Each row has a name. Each piece below is followed by the name of the row it came from, unless a question asks for something else. Each question is about the rows just above it.

[101 133  84 184 100 132 151 106 150] : divet
[ 84 151 106 151 133 100 101 132 184] : kole
[113 147 122 127 140 115 105 115 148] : zeva
[168  92 143 122 122 168 138 136  53] : lemaf
[172  83 150 124 119 116 155 114  77] : Mome
[ 53 175 109 167 154  96  59 120 183] : Tetiv
[152 100 128 118 109 159 129 136  71] : dakef
Which row holds these entries in another order? [ 71 136 129 159 109 118 128 100 152]
dakef
[148 115 105 115 140 127 122 147 113] is which row reordered?
zeva
Which row holds these entries in another order? [100  84 132 133 150 101 151 106 184]
divet
Put [ 84 151 106 100 101 151 133 184 132] back in order: which row is it?
kole

[159  77  59 112 100 110  98 185  97 107] = sud
[ 76 159  59 185  98 112 100 110  97 143] = vor
[136  91  63 179  98 195  99  61  99  59] = sus
[ 99 136  91  63  98  59  61  99 196 179] = Dobo
[ 77 159 112  59 185  98 100 110 143  97] = suga
Put [110  76 112 185  59  98 159 143 100  97] back in order: which row is it?
vor
[179  99  98  61  99  91  59 136 196  63] is which row reordered?
Dobo
Which row holds these entries in another order? [179 196  99  61  59  98  63  91 136  99]
Dobo
[ 97 143 110 100  98 185  59 112 159  77] is which row reordered?
suga
Put [ 59  76  97  98 100 110 112 143 159 185] back in order: which row is it?
vor
Which row holds these entries in another order? [143  97 110 100 112  98 185  59 159  76]
vor

[125 198 144 147] -> Vel
[175 193  90 146] -> Zedi
[141  81 109 130] -> dapi
[140 127  78 118] -> Poneb
[141  80 109 130] -> desa
[141  75 137 121] -> vir
[141 123 154  81] -> Gaget
[141 121  74 137] -> seluv
Which row holds these entries in another order? [ 90 146 175 193]
Zedi
Put [121 137 141  75] back in order: which row is it?
vir
[130 109  81 141] is which row reordered?
dapi

[175 133 126  35 103  94] -> bunu
[175  81 153  49 108 139] -> simi
[209 196 128 159 121 151] -> Zozu
[199  74 106  91 109 105] -> nulo
[201  93 173 130 120 190] -> mazi
[105 199 109 199 106  91] -> lebav
[178 144 122 166 122 164] -> tav
[178 144 122  40 103  92] -> gul
[ 35 126 103  94 133 174] -> pil
[195 189 107  77 107  99] -> Raram
Put [133 174  35 126 103  94] back in order: which row is it?
pil
Which row holds these entries in another order? [ 94 103  35 126 133 175]
bunu

[ 82  97 104  92 198 142  60 177 144 147 108 108 140 121 104 157 151 117
 169 191 130 161 109 102 108 143 150  73 126 140 114 167  83 160 155  87
 105 108 160 111 112 166  94  98 137 182 164 121 132 109 120 119 173 107
 115 145 131  91] -> fezu
[105 120 151  80 157 120  84 111 142 149 106 108 166 168  91 174 154 120
 151 172 122 120 118 116  92 116 129 111 147 134 127 131 100 140 157 110
 146 143 149 139  88 163  83 143 136 177 155 110 122 124 125 129 143 166
 112 137 134 124] -> Sar
[ 85  82  97  98 207 152  60 188 140 151 114 108 136 113  99 160 150 120
 171 197 133 161 117 102 100 154 154  61 128 136 114 163  72 162 150  92
  98 100 157 107 118 167 102  92 130 179 165 126 133 101 116 120 183  98
 124 151 132  87] -> mive
[191 114 160  60 109 150 126  92 108 109 145 164 104 173  94  91 161 147
 167 111  98 108 144 177  73 108 143 140 102 198 131 121 105 119 120 137
  83  97 104 151  82 112 157 160 117 182 107 108 140 143 115 155 121 132
 166  87 130 169] -> Pek
[ 90  86 105 105 202 152  65 184 142 147 121 100 137 119  97 157 153 126
 167 197 128 159 113 105 104 151 152  64 121 139 111 158  70 172 149  93
  98 109 152 109 119 169 110  95 125 182 156 138 116  97 112 126 179 100
 116 151 137  92] -> melo
[123 130 179  93 135 113  90  84 140 137 110 108 175 181  82 174 152 131
 140 151 128 100 121 114  95 109 126 137 147 137 136 118 106 140 158 128
 151 166 135 147  85 157  86 166 141 169 139 110 107 133 120 127 120 176
 107 122 131 137] -> kaz
[169  88 105  93 174  92  59 124 123 120 175 140 145 189 175 109  51 186
  71 223 143  83  89 122 142 123 122 136 117  97 129 110  93 133 200 169
 156 147 109 141 106  82 118 196 180 138 144 138 150 143 110  82  81  97
 103 112 143 128] -> Nov
[ 81  83  89 118 223 156  59 200 150 142 129  97 133 117 110 143 144 123
 180 196 136 175 109 103 128 143 141  51 123 147 122 174  82 189 140  82
  89  97 169 105 122 169 106  71 124 175 143 138 112  93 110 120 186  93
 109 145 138  92] -> poga
[ 92 104 127  90 183 139  75 154 146 148 111 102 149 138  97 163 155 124
 156 187 124 147 116 110  92 136 145  85 129 136 112 149  81 155 154  94
 120 127 151 123 108 169  97 117 130 183 163 126 119 105 117 133 163 127
 113 148 139 105] -> bufom
Put [ 51  59  71  81  82  82  83  89  89  92  93  93  97  97 103 105 106 109
 109 110 110 112 117 118 120 122 122 123 123 124 128 129 133 136 138 138
 140 141 142 143 143 143 144 145 147 150 156 169 169 174 175 175 180 186
 189 196 200 223] back in order: which row is it?
poga
Which row holds these entries in another order? [ 92 138 145 109  93 186 120 110  93 112 138 143 175 124  71 106 169 122
 105 169  97  89  82 140 189  82 174 122 147 123  51 141 143 128 103 109
 175 136 196 180 123 144 143 110 117 133  97 129 142 150 200  59 156 223
 118  89  83  81]
poga
Put [111  60 142  97 167 108 160  83 119  82 140 161 144 108 121  87 115 166
 112 145 108 126 177  91 147 140 117 198 104 157 120 169 137  92 182 109
 104 130 107 109 121 114 102 143 151 105 131 108 150 155 164 173 160  73
  94 191  98 132] back in order: which row is it?
fezu

[199  49 187  67 195 201  63  56 161  59 136 196  53  57  68  60 201 205
  61  59 202  59] -> mil
[201  53  67 161  49  67 199  56  63  59  59  59 202 136 201 187  61 195
 196  57 205  60] -> dig
[ 48  59 196 201 202  60 136  59  53 199  57 205  63 187  61  56  59  67
 201  67 195 161] -> gavop
[201  53  67 161  49  67 199  56  63  57  59  59 202 136 201 187  61 195
 196  57 205  60] -> mava
Put [205  60 201  53  67 161  49  67 199  56  63  59  59  59 202 136 201 187
  61 195 196  57] back in order: which row is it?
dig
[ 53  67  60  56 201  59 195  57  61 196  49  59  57 161 187 201  67  63
 202 136 205 199] is which row reordered?
mava
Which row holds these entries in another order? [205 199 201  60  59  67  59  63  67  59 202  53 161 195  61 136  49 196
  56 187 201  57]
dig
Which row holds these entries in another order? [ 48  53  56  57  59  59  59  60  61  63  67  67 136 161 187 195 196 199
 201 201 202 205]
gavop
[ 60 205  57 196 195  61 187 201 136 202  59  59  57  63  56 199  67  49
 161  67  53 201] is which row reordered?
mava

[127 128 130 134 194] -> gel
[132 129 190 130 181] -> lel
[211 130 147 128 152] -> bal
[129 126 128 166 204] -> kade
[128 127 129 139 208] -> kifed
[130 151 211 147 128] -> gok
Put [134 194 127 128 130] back in order: which row is it?
gel
[152 211 130 147 128] is which row reordered?
bal
[190 129 181 130 132] is which row reordered?
lel
Which row holds these entries in another order? [147 128 130 151 211]
gok
[127 128 129 139 208] is which row reordered?
kifed
Put [130 147 128 152 211] back in order: which row is it?
bal

[149 163 136 131 139 127 129 138 116 125 143 126 135 109 136 128 126 125
 132 131 117] = Bovuk
[163 166  63  87 138 130 156 137 142 109 160 129 105 127 145  84 162 138
 138 128 154] = zibit
[163 128 116 109 125 129 131 126 125 132 131 139 126 138 127 116 136 135
 136 143 149] = Seruv
[163 111  77 111 117 133 155  81 117 139 112 138 117 128 129  64  88  97
 132 145 144] = guso
[163 101 182 168 124 123 106 124 121 139 104 120 147 123 117 168 100 119
 116 118 113] = mavu
[163 111  77 111 117 133 155  81 117 139 151 133 127 133 128 149 171 161
 128 140 125] = tovav
[140 117 111 117 139  77 128 163 133 127  81 149 111 125 133 155 161 133
 129 171 151] = dal
[163 159 123  67 118 127 121 169 110 138 161 172 121 179 123 124 202 178
 170 167  89] = Voti
Which row holds these entries in another order? [149 143 136 135 136 116 127 138 126 139 131 132 125 126 131 129 125 109
 116 128 163]
Seruv
Which row holds these entries in another order? [ 77  81 111 111 117 117 125 127 128 128 133 133 133 139 140 149 151 155
 161 163 171]
tovav

